These are the activations of a small neural network, seen along a few directions. Each row is one input.
In each table, some parts of the input vary, and every possible input appears once, in random order.
Descriptions start from the smaller parts, as in this example, which fits no table here: one of 3 separate values, together with either a single point or one of 11 places around a ring or (one of 5 places around a ring, together with one of 6 places along a line).
Shared parts are said once, and a part with two or three values counts as separate values.
(in the rows, 128 means zero)

Other details of the inputs vary at random and push rows far along three fixed directions, the same in every table; ignore that.

Table:
R1: 141 137 116 131 155 107 122 160 125 106 113 131  96 124 123
R2: 140 129 122 123 126 132 139 116 143 139 128 143 107 130 143
R3: 123 125 130 120 118 141 139 108 134 134 132 125 128 134 138
R4: 151 111 126 110 120 142 133 127 134 109 147 117 150 124 120
R5: 130 125 122 140 156 109 121 163 120 112 107 136 100 127 125
R6: 126 106 123 149 163 105 115 191 101  84  96 108 123 134 104
R7:  99 140 143 121 117 151 152 101 132 134 121 127  94 151 156
R8:  98 215 164 110 145  95  93 100 120 118 150 121 113 106 120
R9: 150 118 124 122 112 131 128 130 133 137 149 142 166 117 117
R10: 144 108 127 117 117 136 122 122 132 127 147 117 164 118 115
R11: 128 128 127 131 136 120 126 129 132 144 126 141 114 123 138
R12: 108 120 125 155 155 114 118 168 103  97  87 100 105 142 113
R13: 136 114 121 138 154 110 112 175 108  85 111 104 133 126  99
R14: 160 118 121 106 122 138 138 123 140 121 145 139 142 119 131
R15: 153 116 119 119 119 127 124 124 136 135 144 138 163 109 122
R16: 126 129 137 120 117 143 134 110 133 125 133 116 126 134 133
R17:  97 143 121 146 118 134 141 116 125 151 103 132 100 150 141
R18: 146 113 124 115 121 129 124 123 133 128 147 123 163 116 118
R19: 105 232 162 117 161  72  74 113 112 120 144 125 110  94 112
R20:  90 137 139 145 105 149 141 105 124 148 120 117 115 154 139
R21: 156 114 133 110 122 135 133 128 138 122 144 141 147 116 130
R22: 139 114 131 122 112 137 122 127 128 126 151 121 171 120 111
R23: 131  58  92 164 141 141 155 171 123 130  75 135  98 158 141
R24: 123 123 142 118 115 151 142 114 132 120 136 120 124 139 137
R25: 152 113 116 126 118 130 129 127 140 146 146 150 149 117 126
R26: 119 124 129 125 122 136 135 113 130 135 125 122 129 134 136
R27: 131 128 111 136 123 127 132 122 137 152 126 141 119 129 134
R28: 140 220 152 103 160  67  70 116 126 121 170 136 132  74 105
R29: 143 117 123 120 111 134 122 123 130 129 149 117 170 120 109
R30: 132 134 138 116 126 136 139 122 134 124 132 138 115 130 141
R31:  88 130 139 138 123 142 141 109 124 145 108 122 100 150 150
R32: 139 122 119 136 162 100 113 184 108  77 108 107 124 126  99
R33: 167 110 124 105 122 137 139 124 149 129 157 149 140 114 136
R34: 153 100 107 140 133 118 126 167 126 123 127 141 146 124 110
R35: 126 115 110 151 150 107 117 179 105  99  99 108 131 136 101
R36: 117 116 141 129 117 146 134 114 128 132 130 119 133 136 136
R37:  98 115 122 166 158 114 124 177  98  97  81 111 102 148 119
R38: 116 132 127 134 107 139 131 114 127 139 131 115 140 138 122
R39: 118 125 143 121 119 144 132 115 129 126 136 120 131 130 134
R40: 109 147 135 129 129 132 141 110 131 137 109 132  89 144 150
R41: 136 125 118 125 130 129 135 119 141 142 128 142 110 126 142
R42: 122 125 144 121 118 146 136 116 130 121 135 120 126 136 134
R43: 120 126 127 134 120 134 135 123 128 144 125 137 130 132 136
R44: 141 122 115 124 118 130 128 123 133 143 136 137 150 120 124
R45: 150 113 127 119 121 129 124 127 133 133 148 142 164 110 123
R46: 128 125 126 128 125 133 134 116 133 140 120 134 122 130 139
R47: 111 128 125 134 118 138 135 106 128 142 122 125 128 138 138
R48: 100 142 130 139 133 127 133 116 124 147 101 128  92 142 146
R49: 132 126 113 138 129 127 131 120 136 148 123 142 116 127 139
R50: 158 116 122 110 124 129 128 126 139 126 148 138 155 109 125
R51: 110 141 135 132 132 132 143 116 136 143 113 142  78 144 155
R52: 151 106 112 141 145 112 118 165 123 119 121 139 136 118 114
R53: 149 116 135 108 124 132 127 132 133 110 151 128 156 117 119
R54: 125 128 136 122 129 133 134 123 131 131 127 139 120 127 140
R55: 161 106 108 131 149 108 117 163 128 114 123 134 136 114 113
R56:  97 133 139 141 131 136 140 118 124 142  98 135  90 146 153
R57: 129 130 131 112 117 144 143 108 137 128 137 124 123 135 140
R58: 143 112 137 115 118 135 119 123 129 125 154 120 168 116 115
R59: 110 120 129 134 113 142 139 117 127 141 127 126 135 141 134
R60: 138 118 117 124 108 133 132 125 132 135 144 123 163 127 116
R61:  93 136 133 141 113 147 137  98 125 146 113 117 111 147 143
R62:  95 221 156 126 137  90  91 109 114 125 147 117 122 112 109
R63: 113 125 139 133 117 139 128 116 124 132 131 118 138 131 130
R64: 132 131 110 137 118 127 133 124 136 154 128 141 122 132 130
Description of these inputs: one of 2 separate values, together with one of 4 places along a line, together with one of 8 places along a line.
- Changing only the place on the line of 4 turns R4 into R14. The same change can be made to R10. Which row results? => R48
- Which other rows does R62 become when the place on the line of 8 takes its other values? List them by row number. => R6, R7, R8, R31, R37, R53, R59
- Which other rows does R46 become when the choice among 2 separate values takes its other values? List them by row number. => R56
- Which other rows does R9 become when the place on the line of 8 takes its other values? List them by row number. => R19, R21, R30, R43, R45, R54, R56
- Which other rows does R2 become when the place on the line of 4 takes its other values? List them by row number. => R16, R32, R40

Table:
R65: 142  98 117 131 117 139 135 127 135 138 133 138 151 127 127
R66:  85 176 135 141 134 123 135 102 128 156  97 135  58 149 157
R67:  48 131 119 189 157 131 153 151 102 133  29 114  12 190 164
R68: 153 121 116 131 137 110 112 156 122 113 136 127 156 113 102
R69: 156 133 118 133 162  90 102 181 116  97 122 133 133 105 100
R70:  75 185 146 131 107 140 133  56 136 179 122 137  90 142 160
R71: 164  94 115  97  84 168 160  75 169 180 168 162 156 120 159
R72: 133 121 120 143 152 107 113 167 113 109 114 122 125 125 110
R73:  98 214 161 115 136 103  99  96 122 123 147 112 107 113 124
R74: 156  86 124 111  99 157 147 100 153 155 157 146 164 121 144
R75: 135 128 126 133 151 105 107 168 111  93 120 109 133 122  98
R76: 153 127 118 126 138 111 110 154 124 111 144 128 154 106 105
R77: 155 150 136 111 160 100 104 151 122  88 140 129 128 101 112
R78:  99 212 151 114 124 112 115  68 139 162 146 140  94 119 147
R79: 115 213 147 117 150  85  96 106 128 138 145 141 100 103 130
R80:  92 205 159 119 128 109 102  92 117 127 143 105 123 119 120
R81: 152 122 118 126 143 108 113 155 125 110 133 125 145 112 108
R82: 140  92 131 114 101 155 138 115 134 130 150 119 177 126 125
R83: 152 147 129 119 168  91 104 174 119  76 125 122 115 107 103
R84: 140 123 119 135 141 109 107 169 111  93 129 110 159 116  90
R85: 132  15  86 176 145 151 170 212 112 110  48 131  96 178 136
R86:  73  89 129 153 101 185 182 104 127 147  83 117  84 189 172
R87: 121  78 123 142 118 156 155 142 126 129 105 123 123 156 141
R88: 144  96 138 102  85 172 154  83 153 153 165 137 166 128 148
R89: 150 118 117 119 108 135 130 113 139 146 151 135 163 118 123
R90: 129  90 130 125 113 154 145 132 127 117 131 118 150 139 129
R91: 138 121 128 128 127 122 117 146 119 112 139 118 161 119 106
R92: 154 101 127 105  96 157 145  90 156 160 163 152 160 118 146
- Describe the family of inputs behind these rows. => one of 2 separate values, together with either a single point or one of 5 places around a ring or one of 8 places along a line
- Which other rows does R72 become when the choice among 2 separate values takes its other values? List them by row number. => R76
- Which other rows does R86 become when the choice among 2 separate values takes its other values? List them by row number. => R90

Table:
R93: 108 173 166 107 107 135 128  75 146 158 175 157 120 116 151
R94: 189  80 102 118 136 123 141 177 136 111 139 159 166 109 117
R95: 151 141 114 126 137 100 111 142 128 140 135 151 148 106 114
R96: 151 133 112 126 144 100 107 127 130 137 131 136 150 101 116
R97: 116  79 124 136  91 169 157  98 134 159 118 119 162 153 145
R98: 146 134 125 123 134 102  96 166 104 102 146 123 188 106  81
R99:  54  64 127 178 122 184 198 148 105 118  22 109  42 215 175
R100: 127 135 127 117 133 133 135  95 143 145 117 139 107 127 158
R101: 143 141 107 130 127 111 110 128 130 128 144 105 146 115 104
R102:  89 201 131 143 180  76  97 156  99  92  89  85  53 138 105
R103: 126 127 147 113  90 156 127  55 154 187 174 141 159 110 151
R104: 182  47  91 125  97 158 169 164 149 117 144 139 165 143 118
R105:  50 222 177 135 158 101  96  85 114 137 111 111  41 134 154
R106: 161  77 128 145 177 110 109 219 103  65 108 113 130 124 101
R107: 177 137 122 104 160  98 106 155 128  93 141 139 146  91 109
R108: 124  26 117 151  75 199 182 109 151 186 121 158 141 167 171
R109: 119 189 132 114  92 130 122  70 148 172 168 135 133 117 127
R110: 147 137 131 116 137 109 113 169 109  80 151 127 173 109  95
R111:  99 132 115 161 157 123 136 172 108  91  65 100  49 166 125
R112: 102 183 162  94 107 144 121  50 140 142 161 116 143 113 145
- Describe the family of inputs behind these rows. => one of 4 separate values, together with one of 5 places around a ring
- Changing only the place on the ring of 5 turns R106 into R108. The same change can be made to R107. Which row results? => R95
- Which other rows does R97 become when the place on the ring of 5 takes its other values? List them by row number. => R98, R99, R110, R112

Table:
R113: 134 202 164  82 105 115  91  63 140 141 205 121 183  84 109
R114: 147 105 137 111 105 146 128 123 132 120 162 120 183 118 113
R115: 121 130 123 153 171  87  93 202  86  69  96  90 133 127  79
R116: 161  98 110 144 182  89 106 219 102  65  94 121 127 117  93
R117: 105 227 143 143 191  52  70 163  98  95 110 119  72 105 101
R118: 124  67  95 158 112 160 173 134 140 167  85 155  97 165 163
R119:  85 187 141 131 118 129 136  69 143 180 120 149  68 139 167
R120: 177 125 131  94 125 124 116 119 144 122 170 144 171  92 120
R121: 111 184 143 130 168  88 101 142 113 104 112 126  87 116 124
R122: 170  99 105 122 136 116 126 156 137 124 139 147 152 110 117
R123: 140  86 113 139 133 127 122 171 109  97 116 103 166 131  96
R124: 169 136 146  81 100 132 110 102 141 122 204 127 217  87 102
R125:  87 187 137 131 113 132 142  62 146 190 122 157  71 139 174
R126: 135  64 116 147 126 146 140 172 113 101 107 108 154 146 111
R127: 157 202 157  63  94 126 110  42 165 155 218 141 169  81 130
R128: 156  67 111 132 126 147 149 149 138 127 119 143 134 134 138
R129: 161  78 113 121 125 142 143 141 141 129 132 145 143 125 134
R130:  82 153 148 118  89 173 169  33 160 199 131 155  73 154 199
R131:  88 181 142 149 167  86  91 160  90  88 102  89 104 130  98
R132: 131  74 103 162 148 131 146 179 120 117  81 133  95 153 134
R133:  64 126 139 155 110 160 155 100 120 152  89 108  85 174 158
R134: 105 192 138 132 164  90 103 147 109  95 110 109  81 127 113
R135: 135  55 105 140 105 175 176 123 147 159 107 151 112 157 165
R136: 202 115 123  81 113 126 115 124 151 109 196 133 202  84 100
R137:  84 149 152 131 112 147 138  98 122 136 123 115 112 149 143
R138: 125  66 100 156 117 160 170 139 137 155  88 148  97 164 160
R139: 155  32  84 147 105 169 179 145 147 162 101 161 131 155 156
R140:  90 169 148 123 112 135 122  82 125 145 138 112 126 131 134
R141:  62 197 155 152 156 100 103 134  94 107  96  97  77 144 120
R142: 176  85 117 111 113 133 115 145 129 107 166 112 216 102  90
- Describe the family of inputs behind these rows. => one of 3 separate values, together with either a single point or one of 4 places along a line or one of 5 places along a line
- Changing only the choice among 3 separate values turns R122 into R119. The same change can be made to R135. Which row results? => R117
- Which other rows does R113 become when the choice among 3 separate values takes its other values? List them by row number. => R126, R141
- Which other rows does R124 become when the choice among 3 separate values takes its other values? List them by row number. => R114, R137
